These are the activations of a small neural network, seen along a few directions. Each row is one input.
Each table varies a few parts of the input and shows all the possible inputs, shuffled.
Descriptions start from the smaller parts, as in this example, which fits no table here: one of 8 places around a ring, together with either a single point or one of 11 places around a ring or (one of 3 separate values, together with one of 6 places along a line).
Shared parts are said once, and a part with two or three values counts as separate values.
(in the rows, 128 means zero)

Other details of the inputs vary at random and push rows far along two fixed directions, the same in every table; ignore that.

Rows:
x1: [123  76 129 132 139 145  98 155  81 102 143 107 130 177 135 131]
x2: [121 189 121 131 138 137 101 151  89 133  56 158  56 123  85 148]
x3: [166 163 126 137 153 116 156  77 175 167 115 118 132 196 164 162]
x4: [ 88 119 124 105 106 115 102 127  98  89 164 148 123 112 125 123]
x5: [129 165 127 146 120 167 135 162 112 151  32 146 102  95  76 122]
x6: [133 156 125 128 126 166 137 142 100 155  21 137  85 109  68 119]
x7: [179 162 113 171 138  54 180  16 224 184 146 110 144 172 214 166]
x8: [160 134 104 143 105 142 170  95 212 189 149 105 192 110 168 122]
x9: [116 126 112 130 115 123 116 171 109  91 154 155 123  88 120 131]
x10: [174 100 121 156 147  70 150  84 176 149 160 117 136 155 165 168]
x11: [ 93 105 115 116  89 105 112 143 118  83 210 139 162  85 149 114]
x12: [128 187 153 139 162 113 143  77 148 145  60 150  70 163 134 122]
x13: [106 183 121 142 133 195 101 175  99 152  71 128 113 103  93 129]
x14: [130  47 118  93  94 162 128 139 130 126 194  90 185 107 128  91]
x15: [116  69 152 102 125 101 126 113 114  68 211 124 150 142 136 110]
x16: [ 94 161 134 106 120 161 125 123  85 119  44 136  66 120  97 116]
x17: [122  38 147 104 151  93 124 137 130  82 205 139 135 131 127 113]
x18: [119  93 146 112 150 143 114 139 110 109 144 133 123 172 126 104]
x19: [197 175 112 179 146  52 181  81 238 190 136 118 180 128 194 164]
x20: [114  89 112 137 104 121 128 174 134 105 195 128 169  68 116 113]
x21: [120  66 150 111 117  99 123 124 106  71 212 118 154 150 139 121]
x22: [ 98  99 119  96 116 184  93 161  76 101 114 112 106 133  97 105]
x23: [ 90  98 126 127  94 125 121 164 113  98 199 120 176  72 128  99]
x24: [147 204  86 153 125 119 140  82 197 184 126 138 144 134 177 153]
x25: [173 155 133 147 159  81 173  75 190 163 110 137 113 169 151 177]
x26: [130 180 146 145 168 173  83 181  95 151  40 121 114 140 113 147]
x27: [101 125 115 104 123 165  72 164  74 102 154 124 112 131 108 121]
x28: [135 183 153 123 172 172 117 134  93 144  33 138  63 189 102 145]
x29: [129  85 158 109 146 115 123 145 104  90 150 139 109 144  98 137]
x30: [107 114 166 134 134 132  93 184  73  93 123 122 139  99 122 117]
x31: [131 179 119 127 139 146 136 118 121 152  20 147  61 130  85 140]
x32: [112  55 126  97  78 123 139 121 110 114 187 106 178  89 122  80]
x33: [143 145 117 140  95 113 184  87 190 172 144 114 179  88 163 113]
Each input here is: one of 3 separate values, together with either a single point or one of 4 places along a line or one of 6 places around a ring.
Q: The inputs of x19 and x26 match in every part but the choice among 3 separate values. If x25 is changed in the same way as x19 into x26, which row does it become?
A: x3
Q: Which other rows does x14 become when the place on the ring of 6 takes its other values? List them by row number.
A: x8, x13, x22, x24, x27

Rows:
x34: [150 171 139 134 147 130 157  83 151 172  48 132  91 166 129 140]
x35: [118  84 132 108 123 142 116 135 103 101 157 120 131 145 120 116]
x36: [151  99 104 127 115  90 158  71 199 148 209 110 178 144 183 125]
x37: [133  84 127 124 127 146 115 159 111 117 157 111 153 130 121 123]
x38: [113 134 134 120 129 152 108 135 102 121 115 123 117 142 123 121]
x39: [138 133 146 135 148 162 118 158  97 140  57 125 106 139  96 128]
x40: [ 87  77 123  97  86 150 108 168  84  83 176 126 147  72 100  87]
x41: [102  66 144 106 126 118  97 169  73  58 187 139 127 121 105 119]
x42: [131 100 123 128 118 137 116 150 129 126 175 109 174 120 143 122]
x43: [156 191 116 155 150 140 143 106 167 187  67 124 117 150 141 152]
x44: [143 144 121 138 136  84 145  91 168 133 160 136 132 142 161 148]
x45: [ 94 186 131 133 120 138 117 154  85 116  59 163  72  85  86 131]
x46: [138 214 129 151 152 108 138  92 157 159  70 146  90 147 147 160]
x47: [111 116 163 120 151 127 109 154  76  91  81 150  76 139  88 130]
x48: [153 121  89 145  92  97 176  95 219 168 201 108 209  77 177 120]
Q: The inputs of x44 and x43 match in every part but one. If x47 is changed in the same way as x44 into x43, which row does it become?
A: x39
Q: What do these inputs look like to the network?
A: one of 3 separate values, together with either a single point or one of 4 places along a line
Q: Which other rows does x48 become when the choice among 3 separate values takes its other values? List them by row number.
A: x40, x45
